These are the activations of a small neural network, seen along a few directions. Each row is one input.
In each table, some parts of the input vary, and every possible input appears once, in random order.
A made-up example of a description, with smaller parts first: one of 8 places around a ring, together with either a single point or one of 11 places around a ring or (one of 3 separate values, together with one of 4 places along a line).
Shared parts are said once, and a part with two or three values counts as separate values.

Other details of the inputs vary at random and push rows far along two fixed directions, the same in every table; ignore that.

A family of inputs:
x1: [-22  15  14   1   2  -9 -12 -21 -14  22  10]
x2: [-19   7   9   2  -6  -9  -8 -21 -17  26   5]
x3: [ 11  -6   8 -15  14  14   3   8   4  -7 -11]
x4: [ 7 -4  1 12  0 16  4 -1  3  9 -7]
x5: [ 19 -16   1 -18   3  10   4  11  -2   1 -19]
x6: [ 8 10 13  8 22 21 -3  2 14  0  0]
x7: [-26  17  13   3   2 -10 -12 -22 -13  21  13]
x8: [-19  14  14  -1   2 -11 -12 -19 -14  22   7]
x9: [14 -8 -5 16 -4 17  7  6  6  4 -9]
x10: [ 5  2  5 17 11 29  7 -3 13  1 -2]
x11: [-20   6   8   6  -8  -5  -5 -21 -15  25   6]
x12: [ 22  -4   7   2   8  12   0   8   4   9 -15]
x13: [-5 -8  0 -3  2 22 12 -2  4 -5 -2]
x14: [-22 -14  -4 -13 -22  -3   3 -16 -25  23  -3]
x15: [  4  -2   9 -11  18  19   4   6   7  -9  -4]
x16: [ 16  10 -30  27 -17 -41  -4  22  20 -35  16]
x17: [ 12 -12  -2 -10   3  10   7   9   4  -9 -10]
x18: [ 10 -18  -3  -8  -1  22  11   6   2  -2 -14]
x19: [-33   8 -37   8 -44 -71  -6  -5 -12 -22  35]
x20: [ 20   6 -35  15  -5 -31   4  36  34 -65  19]
x21: [16  8  9  5 16  7 -5  8 11 -2 -5]
x22: [ 15 -14   2 -16   5  13   5   9   1  -1 -16]
x23: [ 12  -2  -4 -10   6  -6   0  14   7 -18  -4]
x24: [-26   4   6 -17  -5 -17  -6 -16 -19  10   8]
Each input here is: one of 2 separate values, together with either a single point or one of 5 places along a line or one of 6 places along a line.
Question: The inputs of x19 and x11 match in every part but the choice among 2 separate values. If x3 is changed in the same way as x19 into x11, which row does it become?
Answer: x8
Question: Which other rows does x1 become when the place on the line of 5 takes its other values? List them by row number.
Answer: x6, x7, x8, x21

A family of inputs:
x25: [  1  -2 -10  -7  -1  -5   0  15   4 -14   3]
x26: [ 3  0 -6  8 -4 -3 -6  3 -1  5  0]
x27: [-12  -5 -13  19  -5  12   9  -2  13 -16  12]
x28: [ 4  9 -5  5  2 -4 -9 11  6 -8  9]
x29: [ 1  9 -1 10  3 -7  3 -3  2  1  4]
x30: [-12   0  14  -8  -1   0   4 -23 -11  18  -3]
x31: [ 1 -7 -6 -3 -9 -4  6  3 -5 -1 -2]
x32: [ 2 -2 -4  8 -8 -5 -5 -1  1  1 -4]
x33: [ 14  -9 -14   4  -9  -8   9  12   8 -20   0]
x34: [  5   5  -3   6   2  -7 -10   7   7 -10   5]
x35: [ 29 -18  21   4  34  96  17  10  25   8 -29]
x36: [ 0 -4 -7 -1 -9 -4  7  6 -6 -1  0]
x37: [-13  -6   5 -20  -1  -2  -3 -10 -11   8   0]
x38: [ 28 -12  15 -10  25  46  18   9   9  -3 -27]
x39: [-10   4   8  -5   5   1 -11  -8 -10  15   3]
x40: [-19  -1  14 -20   4   0  -1 -15 -16  12   0]
x41: [ -1   4  -6  -5   4  -6   3  13   4 -17   5]
x42: [ 14   9  -8  16   2  -9   4   8  16 -16   4]
x43: [ -7   3   4   1  -4   4  -7  -5 -12  22   0]
x44: [  4  -4  -5  -4  -2  -8  -5   3   9 -14   2]
x45: [ 13 -11 -18   0 -10  -8   4  14   9 -18  -1]
x46: [  3   7   1   5   5  -9  -4   2  12 -12   6]
x47: [-11   9  12  -4  10  -1  -7  -9  -8  12   5]
x48: [ -9  -4  -1 -16  -2  -4  -3   0  -7   2   1]
x49: [ -4  -9  -6 -10  -9  -2   1   0 -10   7  -4]
x50: [-8 14  8  0  9 -2 -7 -1 -3  5  8]
x51: [ 0 -1 -2 -3 -3 -5  9 -5 -3 -8 -1]
x52: [  1   1  -5  -7   3  -7   2  10   5 -19   3]
x53: [-10   2  11  -5   2  -1 -11 -13  -7  11  -1]
x54: [ 2  6  3  8  0 -7  4 -7  6  0  1]
x55: [ -1  -6 -11  -5 -10  -3   2   8  -6   1  -1]
x56: [ 8  2 -7 14 -3 -7  0  7  5 -2  3]
x57: [-13   1  13 -13   4  -3  -4 -14  -5   8   2]
x58: [ 8 -1 -4 13 -7 -8  1  2  8 -5 -1]
x59: [ -8  13  10   3   5   2   1 -11  -9  17   2]
x60: [-10   5  11   1  -2   5  -3 -11 -16  28   0]
x61: [ 15  -7 -11   9  -9  -9   5   9  13 -17   0]
x62: [-6  9  9 -1  8 -5 -8 -6 -1  4  6]
x63: [-12  -9   7 -10  -8   0  -5 -18 -15  22  -7]
x64: [-11   4   4  -8  -2   1   7 -10 -17  10  -2]
x65: [ 14   0 -13  16  -6  -7  -5  14  12 -13   0]
x66: [ 9  1 -5 14 -5 -8 -1  5  6 -3  1]
Question: Describe the family of inputs behind these rows.
Answer: either one of 2 separate values or (one of 5 places around a ring, together with one of 8 places along a line)
Question: Which other rows does x62 become when the place on the ring of 5 takes its other values? List them by row number.
Answer: x34, x42, x65, x66

A family of inputs:
x67: [ -4 -13  10 -25   8  25  12  -4 -12   9 -14]
x68: [  1 -12  11 -23   6  21  10  -2 -14  15 -16]
x69: [  2   8  25  -7  22  16  -4 -10   0  15  -7]
x70: [ 1  4 18  6 14 26 -3 -7 -3 25 -7]
x71: [  5   8  21  -6  21  16 -13  -2  -2  18  -7]
x72: [ -5   5  18   5  16  29   1 -11  -1  19  -4]
x73: [  6  -6  15   7   4  27   6 -12  -6  28 -16]
x74: [-16  -4 -30   6 -33 -39  -6   2  -4 -16  18]
x75: [  2  -4  21 -22  16  13   0  -6  -6  10 -13]
x76: [ 18 -15 -21   6 -10   1   8  19  19 -29  -2]
x77: [ -3  -5  19 -24  18  17  -1  -4  -4   6  -9]
x78: [ 27 -14 -19  10 -11  -6   9  18  17 -24  -8]
x79: [  5 -11  11 -21   5  16  10  -3 -15  16 -18]
x80: [ 28  -7 -18   1  -4 -10  11  26  11 -26  -7]
x81: [ 22  -8 -20  -2  -4  -5   8  29  12 -28  -3]
x82: [  5   8  25  -6  21  14  -5 -10  -2  17  -9]
x83: [-4  4 16  4 15 29 -3 -7 -2 20 -4]
x84: [ 21   9 -10  28   5   0   5  16  25 -23   5]
x85: [  3 -11   8 -22   5  18   2   4 -16  19 -15]
x86: [  2 -12  12 -22   6  20  11  -3 -14  14 -17]
x87: [  3  -6  12   5   4  30   2  -8  -6  28 -13]
x88: [  8   9  25  -5  21  12  -7  -9  -2  19 -11]
x89: [-19  19 -19  24 -17 -35  -8  -1   3 -13  29]
x90: [ 21  12  -5  13  13  -7  -3  18  26 -29   6]
x91: [ -5  -6  14   3   6  34  10 -16  -3  18  -9]
x92: [ 22  11  -6  13  13  -7  -7  22  25 -26   6]
x93: [  6 -19   8 -12  -2  22  -1  -3 -10  23 -19]
x94: [-38   7  10 -23  -6 -25  -7 -26 -24  11  13]
x95: [ 16  -8 -20  -4  -2  -1  12  25  14 -34   0]
x96: [  4 -19   9 -12  -1  23   2  -5  -9  22 -18]
x97: [ -4   7  23  -9  24  21  -1 -12   4   6  -3]
x98: [-20  22 -13  10  -9 -44 -11  -5   5 -22  30]
x99: [ 3  5 17  6 14 25 -6 -5 -4 27 -8]
x100: [ -4 -12   8 -25   7  24   5   1 -14  13 -13]
x101: [-31   4   6   6 -18  -8  -4 -29 -25  36   7]
x102: [ 23 -15 -21   8 -11  -3   8  19  19 -25  -5]
x103: [-36   6   8 -23  -7 -25 -13 -20 -26  16  13]
x104: [-19  -4 -27   6 -32 -39   2  -5  -2 -21  18]
x105: [ 23 -14 -19   9 -11  -4  10  18  19 -26  -6]
x106: [ 16  11  -7  11  14  -3  -7  22  26 -30   8]
x107: [ -4 -12   9 -25   7  24   8   0 -13  12 -13]
x108: [ -3  -7  12   3   5  34   4 -10  -5  23 -10]
x109: [-41  16  10   5  -8 -12  -4 -33 -21  25  18]
x110: [-14  11 -16  -3 -16 -50  -9   3  -2 -21  21]
x111: [ 15   8 -11  25   7   4   6  15  26 -27   9]
x112: [-35  18  13  -8   0 -20 -17 -24 -19  20  18]
x113: [ 27  10 -10  30   4  -4   2  17  23 -18   1]
x114: [  0   5  20   6  15  27   1 -11  -2  24  -7]
x115: [ 30 -13 -19  11 -12  -8   7  19  17 -21 -10]
x116: [-3 -7 11  3  5 33  1 -9 -5 23 -9]
x117: [ 18 -15 -22   6 -10   1   6  20  19 -28  -2]
x118: [ 16  -2 -18  25  -5   7  10  14  23 -26   4]
x119: [-72  23 -17 -13 -42 -91 -28 -31 -43  10  47]
x120: [ -5 -13  11 -25   9  25  14  -5 -11   7 -13]
x121: [-37   6   9 -23  -6 -25  -9 -24 -25  13  12]
x122: [ 25   0  -8  -1   7 -14   2  22  18 -31  -3]
x123: [ 24   9 -10  29   4  -3   4  16  24 -20   3]
x124: [ 16  -2 -18  25  -5   7   8  16  23 -24   4]
x125: [  2  -6  15   5   5  30   7 -13  -5  26 -14]
x126: [ 22   0 -10  -2   7 -10  -3  26  18 -31   0]
x127: [ -6  10 -23  29 -29 -40  -3  -3  -2  -4  15]
x128: [-11   9 -26  26 -30 -36  -9   2  -3  -4  20]
x129: [ 24   0 -11  -2   6 -10  -7  28  17 -29  -1]
x130: [-70   9 -29  -1 -60 -85 -14 -39 -41  11  42]
x131: [-32  11  33 -19  15  11 -12 -33 -23  38   2]
x132: [ 28   1  -8   1   6 -15   0  23  17 -29  -5]
Question: The inputs of x68 and x114 match in every part but one. If x120 is changed in the same way as x68 into x114, which row does it become?
Answer: x109
Question: The inputs of x71 and x99 match in every part but one. If x106 is changed in the same way as x71 into x99, which row does it become?
Answer: x83
Question: Describe the family of inputs behind these rows.
Answer: one of 6 places around a ring, together with either one of 5 places along a line or one of 6 places along a line
Question: List by row number the other rows that have the place on the ring of 6 in common with x76.
Answer: x74, x78, x93, x96, x102, x104, x105, x115, x117, x130
Question: Which other rows does x121 become when the place on the line of 5 takes its other values? List them by row number.
Answer: x77, x94, x103, x119
Question: Start at x132 and move only the place on the ring of 6, one step at a time. The first step leads to x80. Which rows follow, in order?
Answer: x115, x127, x113, x88
Question: Which other rows does x73 become when the place on the ring of 6 takes its other values? List them by row number.
Answer: x78, x79, x82, x122, x123
